These are the activations of a small network on made-up records, seen along a few directions, one row for each record.
Each row is followed by the record's values for the fields N, H, K, J, S, Z, D.
Not every record has every field; a missing one is written none.
The largest differences between rows may come from other fields.
In the rows, 500 means zero.
Random noise pushes rows far along 24 fixed directions. That doesn't count. These rows show it; they differ only by the noise:
[446,657,566,612,419,694,337,533,440,619,562,488,511,523,489,520,732,511,550,377,530,521,388,349,650,683,469,547,426,427,690,502,375,482,399,539,382,433,508,454,437]
[496,594,571,376,589,540,396,415,516,457,495,249,383,490,575,704,758,470,749,754,629,440,479,306,590,373,662,582,524,477,600,384,580,791,478,625,511,315,601,669,513]
[550,700,634,618,497,355,316,483,446,369,381,531,478,535,693,606,553,274,618,450,595,411,342,264,776,571,379,415,383,481,583,502,581,331,416,602,578,484,626,571,472]
[314,451,394,497,324,531,408,447,550,839,478,447,781,625,679,399,503,586,443,496,358,316,338,452,686,473,807,380,340,672,623,384,516,451,841,662,785,432,539,504,590]
[420,409,367,372,575,479,455,389,491,687,519,545,495,637,288,516,338,403,535,403,542,518,753,498,626,453,538,490,586,575,486,508,513,638,573,352,502,457,452,354,410]
[489,599,334,628,517,499,491,553,467,699,444,593,466,393,584,383,579,487,490,576,502,586,708,677,445,461,590,522,648,708,658,421,241,565,485,494,537,589,476,532,163]
[476,509,437,458,488,515,593,666,335,189,424,422,469,515,611,609,484,491,523,464,505,417,327,645,407,352,542,543,651,441,543,570,725,492,551,349,544,480,537,547,276]
[596,626,345,344,469,476,595,291,456,486,360,505,252,366,594,629,630,336,475,551,691,580,480,412,473,582,545,534,656,323,672,766,434,395,430,612,554,332,430,546,419]
[564,431,350,492,492,368,445,538,602,601,477,612,547,459,305,485,393,370,393,282,615,642,648,328,754,646,484,538,475,385,675,632,371,486,448,555,459,450,430,437,640]
[436,356,340,523,436,637,614,411,334,611,668,487,638,552,608,518,623,612,440,596,413,490,527,515,434,591,619,708,447,556,492,466,320,397,637,586,429,439,423,434,483]
[546,430,467,488,521,434,682,569,475,485,354,452,614,447,544,380,264,552,560,537,529,396,396,555,478,385,690,438,542,623,401,567,625,585,439,403,448,739,472,635,478]
[541,583,477,459,275,454,395,543,622,443,667,409,413,451,565,549,671,555,604,553,436,510,261,552,414,471,382,388,555,338,586,304,640,355,846,632,558,457,543,399,554]
[699,378,502,646,552,454,388,771,415,402,490,451,540,449,328,577,519,335,420,650,613,518,439,585,686,490,501,300,566,465,491,503,322,463,439,607,668,503,472,561,613]
[476,457,560,646,475,414,315,518,365,355,453,596,691,614,140,419,444,462,544,598,530,432,533,588,321,359,611,658,429,772,477,422,696,468,474,540,535,519,708,655,679]
[646,705,428,365,487,665,467,446,547,678,531,677,530,514,529,407,734,480,354,618,559,504,376,722,358,374,751,520,365,568,506,580,444,452,396,657,636,374,450,545,615]
[515,352,588,485,339,469,403,466,601,740,333,473,492,336,355,646,598,613,381,478,435,411,421,446,753,567,273,438,434,440,709,492,571,451,584,544,513,431,455,650,535]
[576,348,413,311,659,497,551,369,393,677,803,461,348,519,605,531,502,502,458,795,455,469,565,660,340,328,604,474,729,416,313,472,317,406,819,668,583,570,468,348,674]
[518,657,420,433,421,571,481,506,393,441,604,363,783,643,401,453,405,502,648,560,546,414,492,195,547,582,684,543,472,531,606,345,566,803,517,626,415,618,605,592,648]
[590,432,385,454,537,615,482,524,448,716,402,654,410,475,227,401,415,584,403,427,473,503,319,670,648,422,421,361,585,322,592,737,561,424,653,389,415,550,417,349,480]
[587,376,447,511,310,521,425,714,476,472,558,441,634,442,313,664,554,566,518,465,576,509,381,621,608,517,699,557,530,569,562,526,599,473,530,513,403,483,323,602,518]
[588,420,504,489,599,507,427,502,540,556,484,581,530,599,262,518,481,446,415,490,596,509,492,558,716,422,438,395,410,470,323,615,454,465,431,383,579,388,416,376,597]
[433,721,538,509,454,613,369,523,605,566,677,621,686,600,667,381,673,711,440,368,431,466,450,523,471,381,626,715,263,611,512,368,515,600,501,474,424,500,571,462,538]
[532,705,559,572,490,456,238,456,527,285,560,756,414,577,311,632,462,529,342,363,579,485,434,498,617,598,359,516,543,464,646,568,518,360,623,402,599,515,552,624,438]
[573,584,423,465,423,469,364,307,733,361,518,716,494,536,543,594,545,511,356,602,629,523,497,641,445,550,689,457,342,718,486,563,479,394,576,564,800,316,460,649,534]
[543,435,490,496,498,660,630,227,597,531,507,549,480,551,605,356,430,556,578,519,578,437,359,460,436,588,684,368,271,723,425,501,602,601,467,365,402,601,473,493,550]
[487,546,478,407,363,411,547,482,578,626,604,508,526,517,310,352,469,336,536,326,537,585,548,498,286,496,566,587,516,462,459,352,540,478,407,541,416,554,502,459,679]

[383,513,390,633,480,628,400,572,351,533,560,425,573,533,565,490,525,504,549,630,529,561,690,629,388,568,777,477,661,723,492,507,214,602,488,550,616,490,482,448,285]
<N:n1 H:h2 K:k2 J:j1 S:s2 Z:z3 D:none>
[544,411,347,487,359,524,413,505,290,521,544,531,782,653,333,524,343,420,292,431,459,486,598,526,697,462,527,507,464,439,389,427,393,599,626,598,555,499,478,394,623]
<N:n3 H:h2 K:k2 J:j2 S:s1 Z:z1 D:d2>
[525,148,569,554,544,452,592,495,716,671,618,444,349,342,522,529,548,521,534,426,557,625,494,529,602,580,570,491,433,490,404,509,368,408,479,480,343,502,291,459,623]
<N:n3 H:h1 K:k2 J:j2 S:s1 Z:z2 D:d2>
[374,511,650,645,455,306,315,398,457,432,342,549,443,438,711,554,599,522,486,445,575,423,483,546,452,314,659,663,480,755,487,639,643,284,485,486,595,447,619,587,493]
<N:n1 H:h2 K:k1 J:j1 S:none Z:none D:none>
[444,533,473,500,472,487,450,540,594,717,602,517,639,491,457,444,514,649,450,390,529,507,613,390,592,578,646,556,514,662,629,557,417,526,520,473,468,557,406,492,555]
<N:n1 H:h1 K:k2 J:j1 S:s1 Z:z1 D:none>
[648,517,439,574,569,166,542,536,511,567,449,583,465,438,659,363,442,259,533,505,662,556,624,632,481,238,725,442,574,792,353,511,497,327,427,478,592,646,429,438,526]
<N:n3 H:h1 K:k1 J:j2 S:s1 Z:z3 D:d2>
[683,504,430,474,490,483,353,499,512,505,244,621,568,457,412,526,304,408,674,713,489,542,470,623,685,469,543,422,338,427,345,568,538,624,386,748,394,497,513,594,504]
<N:n1 H:h1 K:k2 J:j2 S:s3 Z:z2 D:d2>
[607,544,479,362,648,567,575,365,515,378,555,677,566,534,624,658,434,609,306,527,550,377,741,391,545,632,418,561,404,777,670,569,553,662,412,337,537,556,463,686,383]
<N:n1 H:h2 K:k1 J:j2 S:s1 Z:z3 D:d2>
[369,300,586,501,395,542,383,331,628,456,403,495,405,430,369,656,591,771,404,541,464,455,540,638,418,458,398,573,445,600,501,549,628,545,601,335,551,299,520,577,428]
<N:n1 H:h1 K:k1 J:j2 S:s1 Z:z2 D:d2>
[648,816,495,411,497,618,619,279,746,403,395,597,490,501,386,317,517,699,308,587,617,523,447,393,370,556,297,297,393,426,427,666,438,645,338,335,643,468,513,472,593]
<N:n3 H:h1 K:k1 J:j1 S:none Z:none D:none>
[638,463,406,439,582,537,521,551,394,521,454,557,468,430,609,597,413,464,520,631,434,532,443,518,668,560,438,493,536,254,521,638,396,450,553,738,385,524,456,522,482]
<N:n3 H:h1 K:k2 J:j2 S:s1 Z:z1 D:none>
[245,575,501,253,406,394,566,577,484,826,635,289,706,588,599,519,484,494,517,267,514,372,587,302,476,517,730,546,729,577,582,665,565,316,536,510,697,450,402,383,577]
<N:n1 H:h1 K:k2 J:j2 S:s1 Z:z3 D:d2>
[436,441,687,803,591,613,450,266,561,303,300,531,257,314,646,530,637,677,407,646,618,549,344,465,508,631,538,577,396,462,462,715,185,468,333,497,506,423,573,761,453]
<N:n1 H:h1 K:k2 J:j2 S:s1 Z:z2 D:d2>
[489,652,608,547,582,458,475,731,735,668,441,577,657,540,602,372,502,404,636,476,503,460,532,565,529,563,504,266,340,822,492,523,553,354,209,465,690,517,451,511,380]
<N:n3 H:h1 K:k1 J:j2 S:s2 Z:z3 D:d1>
[475,497,595,579,410,343,293,504,757,673,346,560,376,326,589,429,629,390,369,342,521,669,510,503,587,462,458,521,363,316,510,559,321,362,371,715,583,319,558,434,728]
<N:n3 H:h2 K:k1 J:j1 S:none Z:none D:none>
[315,484,645,461,602,452,561,454,516,521,629,543,517,637,551,380,410,502,481,313,372,414,516,453,340,457,405,613,442,498,414,394,620,423,517,380,485,580,629,431,582]
<N:n3 H:h2 K:k2 J:j2 S:s3 Z:z2 D:d1>
[332,621,673,529,540,659,343,653,347,434,601,488,492,621,672,591,621,624,503,547,276,385,381,653,390,447,289,530,568,398,447,479,517,302,615,511,592,444,622,411,334]
<N:n3 H:h2 K:k1 J:j1 S:s1 Z:z1 D:none>
[440,571,505,510,476,521,470,710,522,432,584,353,555,370,577,474,645,693,507,409,503,578,586,441,407,400,615,746,584,425,635,474,451,772,419,512,330,513,556,510,520]
<N:n1 H:h1 K:k2 J:j1 S:s3 Z:z2 D:none>
[461,481,367,511,488,483,578,475,535,641,404,592,620,461,667,449,485,530,640,457,423,556,509,426,615,572,614,705,336,557,602,571,551,425,493,645,294,479,440,529,424]
<N:n3 H:h2 K:k2 J:j1 S:none Z:none D:none>
[507,695,444,380,610,594,476,383,642,681,536,597,502,633,665,367,315,464,667,490,473,484,434,400,655,600,632,296,393,458,436,526,485,580,556,555,493,584,471,404,467]
<N:n1 H:h2 K:k1 J:j2 S:s1 Z:z3 D:d2>
[490,552,436,418,407,535,497,484,495,365,498,367,693,488,577,604,415,684,483,628,513,510,824,444,438,517,412,529,577,603,373,519,411,792,415,469,513,503,487,451,384]
<N:n3 H:h2 K:k1 J:j1 S:none Z:none D:none>
[402,420,414,836,452,188,497,529,415,257,575,518,514,506,643,545,425,518,376,186,643,576,586,303,763,577,483,615,620,599,531,553,318,267,643,205,499,606,423,362,350]
<N:n3 H:h1 K:k2 J:j2 S:s1 Z:z3 D:d1>
[593,623,597,422,310,381,403,210,555,648,406,576,532,340,656,455,509,528,278,545,479,443,659,382,407,500,358,512,413,537,527,445,433,565,441,744,551,610,637,599,739]
<N:n3 H:h2 K:k2 J:j2 S:s3 Z:z2 D:d2>
[473,426,538,488,523,565,553,542,459,725,490,409,475,505,544,512,421,328,617,509,394,471,470,404,651,701,391,311,509,401,535,385,397,472,489,628,474,578,452,498,447]
<N:n1 H:h2 K:k2 J:j1 S:none Z:none D:none>
[581,540,453,305,381,653,577,336,455,316,633,624,686,659,304,590,449,591,281,333,608,439,476,454,412,638,519,534,349,565,446,736,717,479,437,355,513,398,380,437,676]
<N:n1 H:h1 K:k2 J:j2 S:s2 Z:z3 D:d1>
[453,499,533,547,380,502,377,667,608,419,510,497,582,368,370,385,222,720,477,358,384,542,490,459,453,557,506,586,575,308,650,405,491,788,583,594,272,790,651,662,634]
<N:n1 H:h2 K:k1 J:j2 S:s3 Z:z2 D:d2>
[492,453,629,495,463,521,406,387,773,553,651,382,314,385,482,536,595,687,516,523,567,549,464,378,521,580,437,395,533,414,519,436,408,599,617,477,461,513,485,484,655]
<N:n1 H:h2 K:k1 J:j2 S:s1 Z:z1 D:none>
[555,296,499,453,393,671,626,651,483,424,798,282,622,418,689,560,743,672,508,628,520,501,529,616,181,521,655,530,493,729,462,498,527,506,465,535,454,448,394,365,638]
<N:n1 H:h1 K:k2 J:j1 S:s1 Z:z1 D:none>
[390,278,571,280,539,570,454,334,587,550,459,528,488,484,559,612,324,685,530,517,418,430,596,632,391,420,636,660,413,548,361,651,691,640,505,514,368,457,510,568,577]
<N:n1 H:h2 K:k2 J:j2 S:s1 Z:z1 D:d1>
[646,800,544,698,357,546,415,465,417,291,347,572,380,516,602,449,737,374,506,486,626,511,215,651,506,345,533,409,379,558,422,359,559,506,360,365,515,496,538,538,301]
<N:n3 H:h1 K:k1 J:j1 S:s1 Z:z1 D:none>
[515,656,588,410,628,643,389,487,343,715,540,429,371,528,566,511,703,432,469,600,557,388,461,580,495,269,666,397,671,570,578,510,478,617,507,528,650,508,541,493,483]
<N:n1 H:h2 K:k2 J:j1 S:none Z:none D:none>

Here are new rows. What are their fields?
[709,540,343,389,390,503,627,341,346,306,609,364,409,515,367,722,668,293,643,598,665,588,524,276,562,569,543,678,501,379,593,265,588,708,491,569,228,430,415,593,534]
<N:n3 H:h1 K:k1 J:j2 S:s2 Z:z3 D:d1>
[357,570,535,605,358,561,573,414,451,707,521,478,622,515,398,361,562,484,521,432,434,493,578,427,348,666,566,630,452,645,567,238,364,548,388,512,435,583,519,657,426]
<N:n1 H:h1 K:k2 J:j2 S:s1 Z:z3 D:d2>
[525,740,434,356,469,616,500,545,419,636,538,543,648,566,425,556,509,661,333,603,350,413,567,565,588,455,262,469,643,380,526,440,377,585,633,498,611,558,451,540,305]
<N:n3 H:h2 K:k2 J:j2 S:s1 Z:z1 D:d2>
[456,466,448,393,348,479,453,295,379,472,550,653,451,555,413,667,363,410,430,419,550,475,568,617,306,672,584,535,659,671,547,731,641,165,627,543,590,484,403,532,456]
<N:n3 H:h2 K:k2 J:j1 S:none Z:none D:none>
[464,467,501,543,507,326,520,195,484,441,481,541,286,547,429,498,265,408,726,579,510,518,506,426,447,607,451,451,575,487,323,420,546,365,682,466,389,635,523,502,449]
<N:n1 H:h1 K:k1 J:j1 S:s3 Z:z2 D:none>
[364,383,408,704,473,567,508,429,579,378,540,489,479,572,206,356,524,599,543,529,588,642,457,549,341,582,710,532,484,574,434,536,393,465,588,387,550,357,483,449,548]
<N:n1 H:h1 K:k1 J:j1 S:s3 Z:z2 D:none>
[592,405,255,504,312,684,454,320,447,462,601,641,460,563,274,445,498,518,558,489,427,619,349,533,472,656,478,501,353,364,662,401,636,519,835,613,260,433,508,338,590]
<N:n1 H:h1 K:k2 J:j1 S:s1 Z:z1 D:none>
[511,465,646,493,607,548,409,767,292,373,556,554,601,530,606,604,323,515,419,383,395,399,460,613,552,465,454,556,570,416,429,642,553,444,429,539,422,669,540,522,498]
<N:n3 H:h2 K:k2 J:j1 S:none Z:none D:none>
[568,576,434,467,383,295,462,496,469,735,486,550,653,514,503,402,398,295,489,422,566,503,477,492,615,462,724,426,493,528,373,521,431,329,490,709,598,576,413,472,671]
<N:n1 H:h1 K:k2 J:j2 S:s1 Z:z1 D:d2>
[530,304,440,509,538,282,442,365,526,525,578,655,422,455,531,554,389,434,460,518,551,522,599,474,492,574,605,568,533,621,574,627,511,203,695,649,539,525,491,501,682]
<N:n3 H:h2 K:k1 J:j2 S:s3 Z:z2 D:d2>
[432,356,653,567,478,408,310,640,575,463,581,482,557,461,630,677,515,521,648,504,431,453,576,515,547,605,346,491,458,691,571,500,631,280,544,599,518,468,540,495,463]
<N:n3 H:h2 K:k2 J:j2 S:s1 Z:z1 D:d2>
[562,604,391,459,457,623,623,450,471,491,524,564,700,586,432,314,461,691,514,626,420,407,323,466,394,486,564,512,368,538,530,459,632,576,612,513,437,595,549,524,601]
<N:n1 H:h1 K:k2 J:j2 S:s3 Z:z2 D:d2>
[372,403,586,504,555,564,520,479,769,428,481,550,389,455,543,473,386,559,572,584,417,602,521,698,249,657,508,450,451,477,322,542,397,429,432,566,589,420,501,596,439]
<N:n3 H:h2 K:k2 J:j1 S:s1 Z:z1 D:none>
[571,483,557,384,444,358,359,484,649,470,717,425,504,522,589,574,252,501,369,351,552,490,581,418,721,412,525,336,603,357,301,363,393,725,687,503,548,709,470,405,729]
<N:n3 H:h2 K:k2 J:j2 S:s3 Z:z2 D:d2>
[534,598,506,436,407,604,507,604,536,626,440,470,462,350,649,451,634,568,350,472,498,510,478,651,348,473,507,383,583,485,607,661,436,482,373,532,599,482,458,434,460]
<N:n3 H:h1 K:k1 J:j2 S:s2 Z:z3 D:d1>
